Here are a small network's activations along a few directions, averaged over the inputs that share one value of a field.
Related values have similar rows: they may be neighbours, one step apart, or belong to one group.
In the rows, 500 means zero.
Strong random noise was added to every row along 7 fixed directions; ignore it. To show where, here is one row again and again, with new noise each time:
[380, 441, 661, 466, 492, 548, 695, 528, 471, 516, 350, 506, 566, 590, 555, 539, 406, 462, 413, 332, 550]
[508, 231, 425, 251, 498, 627, 615, 727, 338, 450, 284, 559, 785, 496, 185, 368, 528, 512, 510, 530, 434]
[397, 696, 643, 472, 314, 485, 405, 450, 567, 518, 487, 381, 636, 541, 555, 438, 637, 408, 550, 525, 571]
[372, 648, 639, 569, 457, 443, 532, 420, 546, 513, 528, 458, 450, 542, 552, 487, 454, 484, 441, 428, 567]
[374, 842, 434, 731, 370, 429, 328, 530, 412, 498, 688, 448, 303, 608, 222, 281, 702, 521, 378, 669, 509]
[358, 478, 511, 525, 420, 578, 596, 442, 730, 563, 498, 492, 457, 608, 408, 465, 557, 480, 576, 553, 533]
[564, 343, 348, 659, 474, 611, 355, 462, 517, 672, 462, 389, 509, 580, 482, 449, 478, 579, 606, 686, 531]
[372, 733, 732, 491, 484, 367, 556, 474, 425, 428, 521, 483, 508, 497, 532, 473, 426, 468, 330, 309, 578]
[490, 629, 305, 886, 415, 560, 281, 557, 350, 646, 602, 397, 274, 721, 286, 329, 647, 580, 389, 729, 530]


Values of S:
s4: [681, 250, 478, 195, 612, 592, 515, 628, 674, 458, 496, 593, 731, 596, 237, 542, 563, 451, 381, 299, 561]
s17: [623, 549, 575, 347, 526, 376, 426, 576, 552, 444, 582, 552, 618, 580, 395, 483, 528, 486, 324, 233, 570]
s23: [406, 630, 451, 740, 578, 419, 456, 412, 356, 489, 661, 561, 261, 463, 625, 569, 391, 488, 331, 512, 401]
s11: [540, 298, 391, 537, 578, 681, 565, 733, 90, 484, 253, 523, 617, 486, 373, 476, 485, 576, 453, 560, 432]
s26: [654, 510, 426, 294, 491, 454, 415, 667, 355, 381, 496, 513, 621, 337, 264, 333, 630, 457, 492, 580, 341]
s27: [658, 403, 406, 358, 481, 556, 474, 519, 598, 477, 476, 490, 558, 417, 452, 485, 558, 471, 594, 504, 434]
s16: [496, 347, 299, 416, 422, 579, 518, 576, 438, 475, 395, 458, 577, 390, 451, 439, 701, 562, 773, 828, 339]
s21: [651, 389, 485, 459, 490, 638, 536, 625, 308, 543, 360, 456, 585, 594, 456, 580, 631, 541, 464, 506, 506]
s13: [369, 567, 401, 430, 376, 549, 663, 608, 605, 434, 492, 617, 324, 587, 372, 484, 698, 380, 558, 600, 400]
s22: [437, 524, 525, 549, 472, 456, 456, 549, 433, 463, 477, 570, 499, 551, 488, 480, 475, 402, 400, 447, 536]
s9: [526, 649, 536, 501, 428, 634, 448, 540, 598, 511, 483, 445, 626, 650, 398, 499, 752, 450, 486, 496, 656]
s8: [517, 567, 458, 534, 543, 456, 620, 709, 331, 435, 510, 603, 312, 568, 319, 401, 544, 472, 308, 506, 384]
s14: [415, 894, 649, 747, 380, 536, 383, 556, 292, 467, 552, 386, 443, 659, 591, 509, 704, 449, 286, 440, 644]
s1: [292, 707, 486, 636, 404, 490, 639, 515, 434, 433, 569, 539, 208, 540, 448, 487, 690, 535, 533, 663, 357]
s24: [555, 571, 732, 365, 557, 433, 610, 368, 470, 489, 477, 431, 578, 357, 820, 660, 382, 482, 554, 331, 576]
s10: [479, 678, 558, 346, 478, 364, 518, 364, 738, 375, 624, 551, 403, 298, 611, 554, 479, 440, 619, 471, 452]
s25: [469, 616, 623, 780, 599, 413, 517, 440, 504, 599, 570, 440, 289, 661, 620, 550, 342, 565, 268, 312, 672]
s5: [241, 728, 497, 769, 294, 486, 566, 381, 822, 600, 695, 578, 152, 763, 534, 520, 722, 410, 528, 512, 467]
s18: [190, 400, 496, 612, 477, 583, 760, 410, 793, 560, 509, 552, 278, 601, 463, 514, 507, 488, 645, 589, 442]
s15: [398, 365, 476, 577, 447, 594, 546, 404, 657, 606, 432, 457, 481, 560, 566, 511, 470, 518, 638, 620, 514]
s20: [618, 360, 543, 497, 466, 574, 279, 469, 474, 633, 425, 379, 663, 578, 821, 609, 479, 437, 530, 462, 511]
s19: [441, 389, 437, 465, 368, 572, 380, 591, 372, 497, 363, 497, 686, 472, 533, 451, 571, 333, 616, 647, 438]
s2: [512, 591, 527, 238, 397, 457, 576, 638, 580, 391, 470, 553, 571, 506, 380, 445, 677, 354, 521, 476, 477]
s6: [593, 575, 535, 444, 549, 350, 423, 473, 514, 448, 615, 612, 582, 422, 529, 527, 453, 506, 435, 354, 509]
s7: [547, 371, 493, 507, 598, 496, 547, 460, 450, 504, 519, 615, 542, 406, 677, 621, 310, 508, 453, 410, 447]
s3: [345, 691, 536, 603, 656, 419, 666, 319, 731, 360, 737, 595, 187, 412, 370, 524, 386, 609, 457, 431, 552]
s12: [660, 501, 595, 424, 374, 615, 489, 501, 541, 602, 350, 328, 694, 634, 714, 593, 711, 436, 564, 465, 665]
S is arranged as 6 separate groups.
Which other values are in the same group as s21? Give them in the order they are listed. -> s16, s1, s24, s12
Which other values are in the same group as s4? Give them in the order they are listed. -> s17, s23, s5, s20, s6, s7
Which other values are in the same group as s15? Give them in the order they are listed. -> s25, s18
Which other values are in the same group as s22? Give them in the order they are listed. -> s19
Which other values are in the same group as s9? Give them in the order they are listed. -> s11, s14, s3

Values of Z:
z15: [569, 545, 389, 412, 431, 547, 317, 524, 461, 467, 582, 408, 567, 453, 441, 484, 734, 522, 548, 654, 417]
z9: [331, 400, 539, 350, 736, 443, 807, 550, 458, 261, 504, 719, 426, 294, 198, 404, 258, 568, 442, 458, 405]
z3: [477, 688, 460, 540, 427, 408, 480, 586, 540, 505, 619, 598, 325, 648, 311, 381, 642, 430, 357, 452, 467]
z14: [478, 325, 359, 364, 634, 422, 558, 732, 282, 420, 472, 672, 481, 413, 133, 312, 364, 609, 350, 524, 364]
z10: [411, 409, 500, 663, 462, 677, 703, 630, 155, 572, 286, 475, 479, 657, 619, 567, 600, 533, 414, 510, 458]
z8: [418, 361, 520, 523, 400, 636, 501, 330, 798, 659, 492, 488, 537, 621, 800, 670, 560, 404, 708, 542, 463]
z4: [697, 425, 446, 452, 533, 450, 504, 589, 439, 510, 502, 528, 499, 441, 440, 479, 508, 536, 536, 527, 428]
z1: [523, 327, 482, 676, 421, 667, 402, 534, 472, 724, 415, 433, 627, 749, 575, 545, 603, 446, 447, 489, 573]
z13: [583, 563, 505, 505, 428, 499, 341, 533, 350, 482, 475, 492, 606, 459, 630, 497, 510, 364, 445, 446, 517]
z6: [308, 387, 376, 644, 493, 529, 501, 424, 531, 505, 487, 525, 379, 464, 608, 494, 372, 473, 612, 667, 443]
z7: [478, 544, 795, 424, 506, 504, 727, 328, 934, 568, 463, 418, 506, 675, 594, 628, 389, 453, 428, 174, 736]
z2: [735, 562, 585, 337, 736, 258, 487, 411, 646, 406, 646, 489, 448, 391, 347, 515, 317, 661, 450, 328, 667]
z5: [568, 686, 590, 485, 520, 502, 479, 416, 680, 502, 571, 432, 489, 460, 546, 569, 508, 489, 519, 451, 681]
z11: [606, 573, 487, 546, 459, 485, 253, 537, 367, 520, 496, 369, 736, 523, 466, 421, 593, 608, 482, 543, 596]
z12: [597, 328, 230, 800, 461, 744, 469, 409, 765, 681, 510, 451, 227, 665, 562, 625, 572, 520, 690, 673, 517]
A value of Z combines one of 3 hidden first parts with one of 5 second parts; all combinations occur once.
Changing only the second part turns z9 into z13. z11 has the same second part as z9; what does that change turn z11 into? -> z8
Changing only the second part turns z4 into z14. z12 has the same second part as z4; what does that change turn z12 into? -> z6
